These are the activations of a small neural network, seen along a few directions. Each row is one input.
Each table varies a few parts of the input and shows all the possible inputs, shuffled.
Descriptions start from the smaller parts, as in this example, which fits no table here: values(3) and (point or line(9) or (line(4) and ring(8))).
Shared parts are said once, and a part with two or three values counts as separate values.

Other details of the inputs shift rows strongly along three fixed directions, in all tables alike. That doesn't count.

Table:
r1: [  7  22  -2  -7  -4  -4 -28   2   4 -30  13  -8]
r2: [  4  17   8 -46   1   2   3  43   6 -16 -32  -5]
r3: [ 12  -5 -18 -20   7  -3  40  23  -3  31 -24   6]
r4: [  7  15   8 -13  -4   2 -15  -9   8  -6  20 -16]
r5: [-32 -30  40  13   2  10  -3 -19 -13   0 -24   1]
r6: [-28 -22  37  12   0  10  -7 -19  -9  -3 -13  -4]
r7: [  7  12  -9 -24   5  -8   0  39  -5 -18 -29   6]
r8: [ 12   2 -27  21   4  -8  12 -13   0  18  24   9]
r9: [  4  20  -4 -33   5  -8  -6  46  -2 -28 -33   6]
r10: [ 13   2 -28  20   5  -8  10 -15   1  19  23  10]
r11: [ 13   2 -29  21   1  -5  11 -14   4  19  21  10]
r12: [  6  19  -3  -5  -7   0 -27   6   8 -31  15  -9]
r13: [  2   2   8 -36   6  -1  11  35  -5  -3 -38  -2]
r14: [ 13   1 -29  21   1  -7  11 -14   4  19  22   9]
r15: [  1   9  -2   5  -2  -3 -15  -2  -2 -18   9  -3]
r16: [  1   7  12  -9  -4   3  -8  -6   3  -4  11 -13]
r17: [  3  11   4 -40   5  -3   9  33   2  -6 -27  -3]
r18: [-27 -20  24  25   1   2 -15 -14 -11 -15 -14  10]
r19: [  7  19  -3  -6  -7   0 -27   4   6 -32  14 -10]
r20: [  7  12 -10 -22   1  -6   2  39  -8 -19 -30   1]
r21: [  7  20  12 -20  -8   6 -21   1  11 -17  15 -20]
r22: [-30 -23  36  12   0  12  -6 -17   1  -4 -12   1]
r23: [-29 -20  23  25  -3   5 -13 -13  -3 -16 -14  16]
r24: [  5  16   8 -13  -3   0 -14  -9  11  -6  21 -13]
r25: [-33 -31  42  15  -1  13  -2 -14  -7   0 -21   6]
r26: [-27 -22  24  27  -1   1 -16 -12  -7 -14 -14  10]
r27: [  5  16  -6   3  -3  -3 -20  -2  12 -19  20  -1]
r28: [-30 -19  25  27   0   1 -14 -11  -6 -14 -13  12]
r29: [  6  14   8 -11  -8   2 -14  -7   9  -7  20 -19]
r30: [  9 -14 -14 -16  10   1  44  27 -11  32 -33   7]
r31: [  1   8  -2   6  -4  -4 -16   0   1 -16   8  -3]
r32: [ 17  -3 -14   8   0   2  15 -18   3  31  24  -6]
r33: [-36 -27  27  29   2   2  -9 -10  -8 -12 -23  17]
r34: [ 11   0 -15   6  -1  -3  18 -20   7  31  23  -4]
r35: [  8  12  -7   3  -5  -2 -21  -1   8 -20  19  -5]
r36: [-31 -28  28  30   2   6 -12 -10 -11 -12 -25  16]
r37: [ 18  -1 -28  22  -2  -1  11 -14  -6  16  22   4]
r38: [  2   5  12  -9  -4   5  -9  -5   6  -4  10 -14]
r39: [  7 -11 -29  -3  10  -6  37  30 -11  19 -36  21]
r40: [ 11   0 -15   5   1  -3  18 -20   6  31  25  -3]
r41: [ 16  -2 -15   8  -2   0  17 -20  -1  30  23 -11]
r42: [  7  17  -6   2  -3  -5 -21  -4   4 -19  18  -4]
r43: [  5  21  -1  -6  -5  -3 -27   7  12 -29  16  -5]
r44: [ 10  -6 -23  26   4  -3  15 -10  -4  21  12  12]
r45: [ 16  -4 -15   8  -1   4  17 -18   1  29  24  -9]
r46: [ 17  -2 -28  22   2  -5   9 -12  -1  18  23   5]
r47: [-30 -22  36  11  -4  11  -7 -18   1  -3 -12   4]
r48: [  2  21  12 -22  -5   0 -19   0  15 -18  18 -15]
r49: [ 12   1 -15   4   2  -3  17 -22   6  32  23  -2]
r50: [ 16  -5 -16   7   0   3  16 -17   3  29  24  -8]
r51: [-26 -22  37  13  -2  13  -8 -18  -7  -3 -15  -4]
r52: [-30 -21  38  12  -1   7  -7 -17  -2  -2 -12   0]
r53: [ 15  -1 -29  22   2  -4  11 -12   0  17  24   7]
r54: [ 17  -3 -15   7   0   3  17 -19   0  29  23 -10]
r55: [  5  15  -6   3  -6  -1 -19  -2  10 -20  21   1]
r56: [-29 -18  23  27   1   5 -14 -12  -3 -15 -14  15]
r57: [ 18  -6 -31  -4   6  -6  32  31 -13  17 -25  16]
r58: [  3  17  -7   2  -6  -7 -20  -4  12 -18  18  -1]
r59: [ 17  -4 -31  -4   8  -6  32  29 -16  17 -27  11]
r60: [-37 -29  41  15   1   8  -2 -16  -4   1 -22   5]
r61: [  3   6  -6 -19   4  -2   6  41 -11 -17 -41   7]
r62: [ -2  10  -2   3   0  -6 -16  -3   5 -17   9   4]
r63: [  8  -9 -25  -2  12  -9  37  32 -17  20 -34  21]
r64: [  5  15   8 -14  -4   0 -14  -9  11  -6  21 -14]
r65: [-31 -21  36   9   0   6  -8 -21   0  -2 -13   4]
r66: [  6  11   5 -36   2   2   9  36   1  -5 -28  -4]
r67: [  7  22  -1  -5  -7  -1 -28   6   8 -30  14  -7]
r68: [  3   5  12  -9  -7   7  -8  -5   5  -5  11 -12]
r69: [  3  18  -7   0  -3  -7 -21  -6  11 -18  18   1]
r70: [-27 -43  20  32  10   6  27 -29 -14  37 -19  17]
r71: [  7  17  12 -21  -7   3 -22   1  14 -17  16 -19]
r72: [  5  21  -1  -7  -4  -6 -28   5   8 -30  16  -6]
r73: [ 18  -5 -14   7  -3   3  16 -17   2  30  25  -6]
r74: [  1   6  -4 -21   5  -6   7  41 -12 -17 -38   8]
r75: [ -2   2   6 -36   3   2  14  35   2  -4 -38   0]
r76: [  4  15  -8   3  -4  -2 -19  -2  12 -20  20  -2]
r77: [  6  12   8 -12  -7   0 -15  -7  11  -6  20 -17]
r78: [ -2 -10 -36  -7   8  -4  27  33 -23  28 -34  17]
r79: [ 14  -6 -18 -19   6   0  41  25  -6  30 -23   7]
r80: [  2  23  -2 -10  -5  -8 -27   2  13 -29  14  -2]
r81: [-12   3  -1 -40   1   4   4  38 -11   5 -36  -4]
r82: [  3  19  12 -21  -6   3 -20   1  18 -17  17 -16]
r83: [  4  19  13 -21  -6   3 -20   2  15 -17  17 -17]
r84: [-23 -44   7  49   7   4  20 -21 -21  24 -21  22]
r85: [  7  15  -5   3  -7  -1 -20  -1   8 -20  21  -1]
r86: [  8  16  -4 -31  -2  -2  -4  48  -4 -30 -33   3]
r87: [ 17   0 -28  20   2  -6  10 -17  -7  17  21   3]
r88: [  4   1   8 -34   0   6  14  36  -8  -6 -38  -5]
r89: [  7  14   8 -14  -5   1 -14  -9   8  -7  20 -17]
r90: [ 16  -3 -14   5   2  -2  15 -20   1  31  24  -6]
r91: [ 16  -1 -28  20   3  -8   9 -15  -3  18  22   6]
r92: [-36 -28  40  14   0  11  -3 -17  -2   1 -24   7]
r93: [  8  -6 -23  23   6  -7  15 -13  -6  21  13  12]
r94: [ 11   2 -28  20   2  -9  12 -15   2  19  23  10]
r95: [  6  13   8 -13  -5   1 -14  -7  10  -6  22 -16]
r96: [-36 -28  42  14   3   9  -2 -15  -8   1 -21   5]
r97: [ 11 -15 -15 -16   8   3  44  25 -16  30 -35   2]
r98: [ 16  -1 -15   6   2   0  16 -22  -3  30  23  -9]
Each input here is: values(2) and (point or (line(6) and line(8))).
- The inputs of r60 and r33 match in every part but the values(2) part. If r38 is changed in the same way as r60 into r33, which row does it become? => r84
- The inputs of r82 and r27 match in every part but the values(2) part. If r95 is changed in the same way as r82 into r27, which row does it become? => r72
- The inputs of r57 and r73 match in every part but the values(2) part. If r85 is changed in the same way as r57 into r73, which row does it become? => r25
- Change only the line(8) part in r20. List by row number the other rows that result. => r1, r15, r19, r37, r59, r61, r87
- Start at r68 and move only the line(8) part, one step at a time. The first step leads to r45. Which rows follow, in order? => r21, r38, r29, r16, r89, r4
- Change only the line(6) part in r75. List by row number the other rows that result. => r22, r30, r45, r50, r97
- Change only the values(2) part in r24. List by row number the other rows that result. => r9
- Change only the values(2) part in r88. List by row number the other rows that result. => r37

Table:
r99: [ 35  21 -39 -33  -3  -3  16  36  -4  30  13 -18]
r100: [-32 -33  18  14  16 -11  35  -1 -25  27 -43  23]
r101: [-26   6  36   6   0  -6 -20  -9  14 -29  -1   5]
r102: [-35 -33  37  31   7  -1   4 -26 -26   7 -19   4]
r103: [-14  -1  38   0   7  -2 -33 -13 -10 -24  -2  -7]
r104: [  2   7  -6 -34   7 -11  20  40  11  -6 -47   7]
r105: [ 15   9  -6   9 -10  11 -14 -22  23 -12  51 -11]
r106: [ 15 -27 -24  25   6  14  41 -11 -15  41   5   1]
r107: [ 19  17  -4   9 -18  11 -14 -30  23 -11  44  -7]
r108: [-15   9  13 -24   1   9  -9  21  18 -22 -13   2]
r109: [ 27  23 -40 -37  -2  -8  17  35   6  32  15  -8]
r110: [ -5  -3  39  11   4   4 -29  -9  -5 -33  -4  -5]
r111: [  8  11   1 -31  19 -13  16  44   3  -6 -40  19]
r112: [  2   9  20 -11  -2  -6  -3  21   6 -36 -13   2]
r113: [-12   0  38  12  -4   2 -21  -8  -5 -35  -3 -11]
r114: [ -6 -16 -44  27   9 -11  23 -13 -21  45   2  22]
r115: [  7  24  -5   3 -12   7 -16 -32  29  -2  43  -4]
r116: [ 21  29 -24 -26  -4 -16  -7  -8  18   3  29 -18]
r117: [ -5   6  14 -26  -2  -5 -15  10  -3 -21 -22 -19]
r118: [-47 -39  30  19   7  13   2 -25 -10  14 -16  12]
r119: [ 14  -1  -5 -29   1  -7  22  42   5 -16 -46   4]
r120: [  1 -15 -24  10   3   2  38 -24 -10  55   1  13]
r121: [-10 -16 -24  44   0  -2  -7 -38 -23  24  26   4]
r122: [-19 -12  35   8 -14  14 -27   6  13 -25   4  -2]
r123: [ -9 -43  20  27  18  -2  33   5 -18  14 -45  32]
r124: [ 44  19 -38 -23  -6   3  20  40   0  21  12 -16]
r125: [ 11  15 -25  25 -12  -2 -29 -18  11 -21  45   2]
r126: [-30  -4  34   3  -9  10 -30   3  20 -16   3   1]
r127: [ 38  24 -23 -11  -8  -5  -4  -3  12  -9  26 -26]
r128: [ -2 -14  -4  28  -5  11   8 -50 -11  35  24  -5]
r129: [  5 -24 -25  15   9   8  37 -16 -20  50   6   0]
r130: [  5  10   1 -40  19 -17  12  39 -10   0 -39  11]
r131: [  3  10  16 -19 -10  16 -10  13  -2 -26 -22 -11]
r132: [ 13  17 -24  26 -11   2 -33 -20  -1 -18  43 -11]
r133: [-18  15  -6  -8  -1  -5 -24  24   6 -30 -18  15]
- Describe the family of inputs behind these rows. => ring(5) and (point or line(6))
- The inputs of r115 and r107 match in every part but the ring(5) part. If r133 is changed in the same way as r115 into r107, which row does it become? => r125

Table:
r134: [ 25  12 -28 -16   2  -4  28  17   6  20   5  -2]
r135: [-13   6  13  19  -4  -6 -35 -32   8 -21  31  -6]
r136: [ 18  24   3 -18  -6   1 -21  -5   9 -17  23 -20]
r137: [ -8 -21  -6  23   5   3  15 -25  -5  33  10   5]
r138: [ -3   3  18 -21   3   0   8  19   0 -10 -28   2]
r139: [ 13   6 -32   0   3  -5  16   6  -4  19   4   8]
r140: [ -5 -19  -2  20   6   2  17 -30  -7  33   8   5]
r141: [ -6  -2  12 -16   0   5   2  23  -6 -10 -26  -5]
r142: [  2 -19   2  25   3   4  20 -28 -12  30   8   1]
r143: [-32 -21  20  17   2   2  -8  -6 -11  -7 -25  14]
r144: [  0  11   8 -29  -2   0   0  34   8 -17 -24  -3]
r145: [ 11  26 -10  -9  -8   2 -22   1  17 -25  24  -4]
r146: [ -5   2  17 -21   3   2   8  20   1 -10 -28   2]
r147: [ 13   1 -25  -8   2  -4  18   6   0  27   6   0]
r148: [ 28   9 -28 -18   4  -5  26  14   6  20   4  -1]
r149: [ -7   1   4 -10   1   3   0  23   0 -18 -28  12]
r150: [ -6  -1  15 -20   1   1   7  22   1 -11 -26   2]
r151: [ -1 -22  -2  26   1   5  19 -25 -11  29  10   1]
r152: [-31 -21  33   7   3   6   0 -11 -10   0 -24   5]
r153: [-31 -25  29   7   3   6  -4 -10  -8   0 -24   6]
r154: [ 18   5 -29   3   2  -4  20   7   2  15   4  10]
r155: [ 10  29   3 -22  -5  -3 -19  -6  12 -13  25 -17]
r156: [ -9   2   3 -13   5  -9  -2  23  -7 -15 -29   6]
r157: [ 14   6 -31   1   5 -13  17   6  -5  18   4   5]
r158: [ -8 -27  -3  45   4  -2  14 -32  -5  23   8  17]
r159: [-33 -20  18  16   1   8  -8  -7 -10  -7 -25  16]
r160: [ -4   0   6  -9   4  -8   2  24  -1 -19 -29   8]
r161: [ 21   4 -18 -10   6  -3  25   5   4  21   2   1]
r162: [ -6  -4  11 -19   0   2   2  25   4 -10 -27   3]
r163: [ 20   3 -31   5   1  -4  17   8  -8  15   3   3]
r164: [ 13  26  -7  -7  -6  -8 -21   1  17 -26  24  -7]
r165: [ 20   3 -31   4   1  -1  17   8  -8  15   4   4]
r166: [ -9   3  10  24  -7   2 -27 -29  12 -18  28   0]
r167: [ 17  23   1 -18  -6   3 -20  -4  10 -17  24 -20]
r168: [ 15  24  -8  -6  -7  -6 -24   2   8 -26  24 -14]
r169: [ -6 -18 -12  32   4  -5  12 -24  -9  25   8  12]
r170: [ -5   1  11  25  -6  -1 -29 -29   3 -19  27  -8]
r171: [-31 -21  28  16   9   2  -9   0 -13  -3 -19  17]
r172: [-10   4  20   9  -4   3 -26 -37   8  -6  28 -10]
r173: [ -8  -1  22  12  -8   9 -30 -32   7 -16  29 -15]
r174: [ 13   7 -33   0   3  -3  16   5  -4  19   4   8]
r175: [  6  25  -2 -19 -10  -2 -22   1  15 -12  27 -16]
r176: [ 22   1 -28   6   5 -10  18   6  -9  14   3   1]
r177: [ 18   1 -22  -4   2  -2  22   7   6  23   5   1]
r178: [ -6   0   2 -10  -1   7  -3  23  -9 -18 -28   6]
r179: [ 13   2 -25  -7   3  -4  18   5   1  27   5  -1]
r180: [ -4  -5  10 -18  -1   4  -1  26  -5  -9 -27  -3]
r181: [-14   2  18  10  -7   3 -24 -33   8  -7  31 -11]
r182: [  0 -20   0  25   3   5  20 -27 -11  29   9   1]
r183: [ 20   3 -27   5   6 -13  21   6   1  13   4   7]
r184: [-21 -17  22  17   0   3 -13  -2 -11 -18 -21   6]
r185: [ -5   1  11 -11   8  -2  -1  31  -2 -13 -23  14]
r186: [  6  27  -1 -19  -9  -2 -24   0  16 -14  27 -18]
r187: [ -4  -4  10 -17   0   5  -1  25  -5  -9 -28  -4]
r188: [ 11  23   1 -15 -11  -1 -18   2  20 -16  27 -14]
r189: [ -6  -3  11 -17  -3   4   2  26  -6  -9 -26  -4]
r190: [ -5   2  23  12  -4   5 -22 -35  14 -10  28  -8]
r191: [-27 -25  30  15  -2  10  -2  -4 -10  -3 -23   1]
r192: [  2   7   4 -31   3   1   6  34   5 -12 -29   0]
r193: [  6  26  -2 -19  -7  -1 -21  -1  15 -13  27 -18]
r194: [-26 -23  20  21   0  11  -6  -5 -14 -11 -26  12]
r195: [  0 -20  -5  35   8   2  11 -16 -14  26  14  12]
r196: [ 19  -1 -23  -3   2   1  20   5  -3  23   6  -5]
- Describe the family of inputs behind these rows. => values(3) and (point or line(8) or (values(2) and line(6)))
- The inputs of r152 and r182 match in every part but the values(3) part. If r172 is changed in the same way as r152 into r182, which row does it become? => r136
- The inputs of r169 and r158 match in every part but the values(3) part. If r181 is changed in the same way as r169 into r158, which row does it become? => r150
- Change only the values(3) part in r176. List by row number the other rows that result. => r135, r183
- Change only the values(2) part in r147. List by row number the other rows that result. => r175
- Change only the values(2) part in r179. List by row number the other rows that result. => r186
